Each row below holds a small network's activations on one input, seen along a few directions.
In each table, some parts of the input vary, and every possible input appears once, in random order.
Descriptions start from the smaller parts, as in this example, which fits no table here: one of 8 places around a ring, together with either a single point or one of 9 places along a line or (one of 2 separate values, together with one of 6 places along a line).
Shared parts are said once, and a part with two or three values counts as separate values.
(in the rows, 128 means zero)

Other details of the inputs vary at random and push rows far along two fixed directions, the same in every table; ignore that.

Table:
row 1: [135 137 125 111 108 140 131 131 135 130 128 134 114 126 130]
row 2: [136 145 147 119 117 139 126 155 121 129 125 125 124 124 134]
row 3: [130 142 124 120 111 145 140 139 127 134 120 136 110 128 123]
row 4: [ 95  79 107 163 148  91 140  98 111 101 117 141 175  92 118]
row 5: [140 138 143 139 195  82  74  97 164 137 190  67 149 226 132]
row 6: [136 137 136 111 111 139 120 125 130 131 130 138 114 126 124]
row 7: [134 132 129 141 196  99  75  78 173 141 191  77 143 223 126]
row 8: [137 136 122 113 102 140 134 131 136 126 124 139 115 121 128]
row 9: [136 138 134 120 116 151 131 131 132 132 115 140 110 120 132]
row 10: [143 132 137 114 112 142 120 123 130 135 122 144 109 118 126]
row 11: [137 134 128 110 110 144 129 136 129 135 125 134 112 118 132]
row 12: [129 145 131 117 114 146 132 131 135 126 124 136 116 132 129]
row 13: [130 142 133 116 117 149 129 135 130 131 122 135 114 124 131]
row 14: [138 146 139 120 115 128 135 157 120 133 123 121 116 134 130]
row 15: [133 145 120 123 109 141 141 133 135 129 122 137 111 135 121]
row 16: [135 140 126 122 117 145 136 137 129 139 121 134 107 130 125]
row 17: [143 139 142 113 112 133 123 154 122 135 131 122 122 123 135]
row 18: [ 93  78 110 162 151  92 138 101 106 104 120 139 175  92 121]
row 19: [ 88  84  98 172 154  97 156 115 105 108 113 135 170  97 120]
row 20: [130 137 127 147 199 109  88  86 175 139 180  76 141 220 133]
row 21: [133 147 128 119 114 144 132 127 141 123 124 136 116 136 127]
row 22: [ 93  75 103 161 149  98 148 113 104 107 115 134 173  82 128]
row 23: [139 133 129 112 111 144 128 133 131 137 125 134 110 118 133]
row 24: [ 94  87 123 167 159  87 144 130  97 102 112 121 181  93 133]
row 25: [142 130 128 115 112 144 128 130 132 137 121 138 109 117 132]
row 26: [143 139 142 110 111 126 126 153 123 131 127 121 120 126 137]
row 27: [ 99  79 126 163 152  86 134 126  90 108 118 131 183  80 126]
row 28: [129 143 133 116 113 149 133 135 130 127 121 136 114 124 129]
row 29: [138 137 126 124 115 147 138 136 128 139 115 139 105 124 126]
row 30: [132 141 125 121 116 145 136 139 128 138 122 133 109 131 124]
row 31: [139 133 138 112 111 141 120 125 127 135 124 141 111 118 126]
row 32: [138 146 138 124 120 133 130 156 121 137 129 120 120 136 128]
Each input here is: one of 4 places along a line, together with either one of 2 separate values or one of 6 places along a line.
Question: Changing only the place on the line of 4 turns row 16 into row 20. The same change can be made to row 15. Which row results?
Answer: row 21
Question: Change only the place on the line of 6 in row 25. List by row number the other rows that result.
Answer: row 1, row 8, row 11, row 22, row 23
Question: Change only the choice among 2 separate values in row 17. List by row number the other rows that result.
Answer: row 26
Question: Change only the choice among 2 separate values in row 14. List by row number the other rows that result.
Answer: row 32
Question: List by row number the other rows that have the place on the line of 4 in common with row 10.
Answer: row 4, row 5, row 6, row 7, row 18, row 27, row 31
